Each row below is a small network's average activation on inputs in which a field has the value named, seen along a few directions.
Related values have similar rows: they may be neighbours, one step apart, or belong to one group.
In the rows, 500 means zero.
Random noise pushes rows far along 23 fixed directions. That doesn't count. These rows show it; they differ only by the noise:
[545 518 398 606 398 554 379 288 491 137 476 487 337 612 390 546 329 572
 501 610 450 335 479 369 554 621 456 398 312 674 411 351 270 517 161 531
 484 538 365]
[450 523 531 405 495 481 453 582 275 871 577 467 382 385 424 602 459 614
 468 361 585 543 327 571 446 476 482 436 541 407 484 559 770 514 707 442
 378 512 423]
[443 436 374 620 338 349 519 542 463 528 494 442 689 403 471 734 650 422
 590 602 364 256 500 507 419 173 397 508 553 546 686 599 485 609 323 457
 533 320 799]
[550 488 537 473 499 318 592 559 300 544 720 507 511 388 556 350 491 485
 428 622 483 394 435 299 545 468 671 604 407 477 525 613 411 351 461 580
 419 458 471]
[611 775 494 498 591 574 232 336 469 783 520 352 567 445 553 788 742 670
 640 402 544 324 610 527 334 174 357 408 538 564 387 791 654 582 439 430
 293 469 454]
[530 431 621 474 577 459 519 670 529 681 610 538 443 409 431 235 488 611
 567 350 534 399 447 410 482 463 772 501 433 530 532 536 542 242 424 515
 488 543 291]
[748 487 580 574 391 458 609 427 453 499 784 343 646 419 736 565 570 298
 411 407 431 503 631 549 444 368 705 678 441 542 648 585 438 379 563 600
 349 436 528]
[264 611 316 589 380 558 202 463 578 619 285 526 511 610 341 536 542 460
 561 588 477 521 464 533 564 367 375 368 470 511 535 531 410 531 428 433
 521 344 575]
[652 637 538 399 576 595 441 378 614 467 533 271 637 489 564 344 473 379
 359 239 610 427 657 630 534 499 575 515 562 558 393 426 284 304 481 435
 457 413 371]
[428 608 536 524 660 508 457 543 527 415 420 464 442 567 394 670 501 523
 484 480 358 277 609 408 472 489 304 347 408 474 307 459 668 678 319 482
 569 283 665]
[559 465 565 495 484 621 459 502 447 439 455 423 570 571 503 469 386 461
 585 631 539 608 437 407 527 648 573 567 561 601 538 432 194 269 392 539
 723 590 455]
[418 326 461 286 255 539 593 669 307 612 464 399 594 396 509 520 416 404
 254 647 515 426 420 430 593 531 731 546 421 555 758 494 314 408 647 552
 596 519 607]
[568 663 761 615 619 366 647 695 192 456 765 480 405 629 528 527 518 587
 562 345 567 631 472 573 230 540 478 448 424 398 531 302 697 398 555 527
 251 282 408]
[393 361 335 373 418 432 614 471 561 484 441 619 536 487 329 480 627 694
 462 424 498 541 499 496 337 362 594 378 663 532 705 621 405 718 668 212
 405 602 431]
[615 493 558 401 422 508 503 448 443 481 549 319 723 419 622 392 594 466
 548 394 507 381 531 595 549 447 582 490 606 598 521 392 325 268 183 676
 461 541 529]
[630 481 326 529 365 383 423 511 335 475 524 403 457 397 474 369 548 577
 581 453 519 389 339 533 702 472 501 501 544 590 564 353 606 363 192 733
 449 640 562]
[353 454 554 509 602 734 611 492 894 222 592 577 508 514 472 747 307 453
 486 650 362 509 600 509 486 512 369 645 601 347 434 466 455 712 681 441
 521 497 717]
[477 579 456 317 499 499 565 600 482 373 384 494 558 621 467 438 712 711
 538 519 347 484 619 373 469 361 709 355 496 588 641 384 271 604 408 615
 433 495 612]
[400 305 583 545 737 580 583 540 686 283 431 572 621 553 473 297 472 584
 495 318 681 191 587 528 644 535 180 347 659 433 394 661 685 370 338 440
 517 687 523]
[453 538 282 394 471 365 448 398 576 876 541 465 362 359 323 557 488 520
 451 431 382 607 326 521 578 441 784 483 562 370 510 509 729 651 610 379
 527 403 562]
[657 533 358 503 360 369 473 338 465 431 686 352 508 446 651 681 532 395
 367 612 341 432 539 709 667 310 610 515 257 495 500 503 552 630 444 627
 405 463 640]
[653 503 547 699 562 451 547 337 508 493 445 332 604 551 543 620 567 313
 528 498 660 631 537 651 363 542 537 534 568 646 528 440 461 411 403 292
 773 462 475]
[389 364 402 401 352 533 454 451 484 643 437 494 730 524 518 570 462 237
 385 585 393 587 473 700 588 418 426 484 541 524 473 600 134 496 623 407
 649 463 616]
[470 434 484 453 505 540 488 610 324 551 428 520 335 416 409 476 603 656
 473 602 486 674 416 471 575 508 531 486 491 668 476 422 547 604 549 625
 573 824 542]
[446 504 471 562 351 521 621 637 410 337 587 597 367 554 453 637 431 354
 370 473 428 513 468 557 394 721 367 544 398 489 521 177 699 598 520 617
 320 333 618]


Values of Siba:
w2: [527 662 460 321 679 605 461 515 652 484 599 422 646 705 361 638 595 658
 612 582 428 727 486 570 325 585 656 468 669 387 543 462 563 486 514 346
 579 434 639]
w7: [558 451 549 705 516 601 623 303 440 666 372 439 412 598 622 777 552 417
 399 384 725 238 509 492 499 506 543 406 376 676 513 517 731 495 519 555
 457 589 532]
w1: [423 248 331 755 229 592 270 220 586 707 439 424 498 536 368 744 456 391
 500 458 402 533 378 708 633 348 565 346 414 616 647 686 582 512 403 407
 590 608 561]
w6: [388 494 626 803 684 474 510 433 614 549 607 593 437 502 494 402 525 410
 542 399 560 645 485 788 527 343 338 527 486 499 277 488 545 498 598 468
 399 571 488]
w9: [438 461 583 459 530 672 436 539 582 552 416 548 341 615 316 380 511 601
 532 230 325 478 501 412 468 672 657 315 407 633 419 302 569 414 262 666
 474 545 438]
w3: [400 666 574 360 542 577 433 438 652 610 321 357 473 432 533 494 476 541
 469 416 548 337 593 384 575 570 630 403 492 377 476 384 688 519 352 579
 506 306 533]
w8: [568 434 460 452 530 623 531 529 575 411 423 477 618 599 477 557 564 572
 560 393 456 415 548 496 500 514 461 454 626 553 573 517 522 494 446 565
 511 599 633]
w5: [329 465 580 478 510 452 400 479 499 337 229 564 503 522 534 220 550 509
 431 384 358 579 725 463 645 455 263 291 433 429 370 604 447 712 488 566
 554 481 490]
w4: [406 734 596 613 489 520 202 481 518 313 569 258 436 533 370 378 428 599
 561 492 414 742 527 470 584 507 498 433 496 346 537 361 582 428 293 564
 488 295 545]
w10: [361 565 733 421 561 674 305 645 616 410 491 461 390 576 288 355 471 740
 511 354 454 447 641 524 337 496 597 251 246 582 401 413 466 435 360 418
 460 442 231]
The values of Siba form a star with 3 arms.
List every value one step from w7, in the order listed. -> w10
List every value one step from w1, in the order listed. -> w8, w4
List every value one step from w5, in the order listed. -> w6, w9

Values of Mipud:
n9: [490 175 345 417 290 410 483 491 392 434 636 591 580 337 358 270 464 452
 358 556 213 559 451 302 628 501 565 557 525 607 529 784 209 511 453 474
 567 690 508]
n7: [299 600 612 410 312 486 429 642 380 505 457 542 497 528 487 408 316 502
 578 406 552 472 426 481 358 632 389 400 487 305 596 296 441 350 415 534
 328 186 326]
n3: [489 453 636 700 452 530 522 522 457 357 564 464 492 504 499 698 546 680
 621 526 649 284 543 449 295 332 375 440 470 572 669 606 618 463 387 426
 390 573 440]
n2: [349 329 586 570 485 474 576 625 363 600 335 454 598 440 398 464 489 514
 531 484 692 393 433 494 404 377 433 428 606 624 620 543 351 429 548 295
 731 538 477]
n8: [451 432 516 435 525 589 556 527 685 212 585 680 617 433 559 315 636 408
 318 518 499 503 728 501 478 637 282 598 564 500 385 585 588 572 512 527
 304 607 498]
n5: [478 566 454 528 431 552 446 541 320 529 516 662 334 545 453 491 534 478
 483 590 336 632 501 121 480 679 457 568 470 510 510 573 580 556 513 689
 351 475 531]
n6: [229 408 501 405 424 596 355 469 649 657 428 665 534 517 281 473 624 504
 614 511 354 753 428 622 350 671 475 347 584 505 397 452 612 553 306 448
 559 537 491]
n4: [507 441 398 671 441 465 559 384 363 595 548 692 586 785 518 530 590 361
 521 381 511 393 382 480 427 632 413 400 486 566 521 574 537 312 335 571
 290 433 535]
n1: [560 481 408 370 655 458 590 417 479 509 672 475 591 654 529 536 596 419
 214 443 316 498 627 504 643 452 597 385 420 419 438 758 530 616 694 427
 396 439 666]
n10: [489 496 313 385 583 588 383 306 553 724 410 555 610 547 569 360 545 426
 428 658 591 620 381 564 815 561 542 544 607 520 333 667 302 361 581 566
 580 781 567]
The values of Mipud form a ring.
Fewest steps between n5 and n4? -> 5
Going along Mipud from n10 by way of its neighbour n9, in what order are n7, n3, n2, n6 met? -> n7, n3, n2, n6

Values of Sim:
h10: [198 405 687 641 498 530 488 480 391 545 544 509 418 307 346 455 447 492
 436 513 516 495 448 345 459 495 363 458 577 536 398 516 510 510 388 470
 468 528 511]
h3: [596 545 473 689 602 240 518 467 486 455 535 461 496 456 544 398 460 526
 608 517 684 298 459 498 525 285 440 556 461 461 511 632 458 428 486 349
 559 412 384]
h2: [550 357 450 509 489 480 739 525 551 588 519 660 527 487 614 624 454 444
 509 624 648 384 377 595 437 492 596 646 482 550 593 512 443 483 675 440
 498 616 463]
h1: [492 433 469 574 449 533 471 483 461 474 363 589 491 495 519 459 534 473
 584 539 413 625 542 253 527 475 386 573 643 559 572 652 303 576 588 532
 578 601 510]
h6: [466 543 461 489 487 507 333 670 451 584 405 416 447 418 435 553 478 496
 452 642 560 370 448 655 589 428 402 495 303 573 429 451 605 466 423 522
 641 495 544]
h9: [496 565 432 452 584 443 407 350 537 441 598 703 576 689 501 266 609 594
 596 512 457 578 520 529 530 486 460 364 504 467 322 635 312 417 366 492
 295 557 325]
h8: [524 397 556 473 563 686 581 493 499 556 403 492 549 607 475 697 452 511
 601 420 391 624 440 447 487 643 486 472 711 541 487 420 421 520 522 568
 645 622 664]
h7: [301 285 613 687 423 482 312 544 420 637 337 457 584 470 451 348 572 431
 456 478 586 486 548 570 600 363 392 295 356 586 567 781 579 396 408 397
 700 555 435]
h5: [719 518 447 488 437 439 470 565 379 521 390 578 382 549 618 381 518 512
 581 412 492 711 546 318 479 675 499 572 483 448 630 610 659 518 680 571
 562 556 338]
h4: [315 541 339 499 549 692 399 493 819 722 419 630 384 601 134 478 510 486
 478 243 404 438 423 587 441 520 603 393 561 640 323 270 465 489 460 392
 433 435 513]
The values of Sim form a star with 3 arms.
List every value one step from h5, in the order listed. -> h3
List every value one step from h1, in the order listed. -> h10
List every value one step from h2, in the order listed. -> h6
Fewest steps between h9 and h4? -> 2
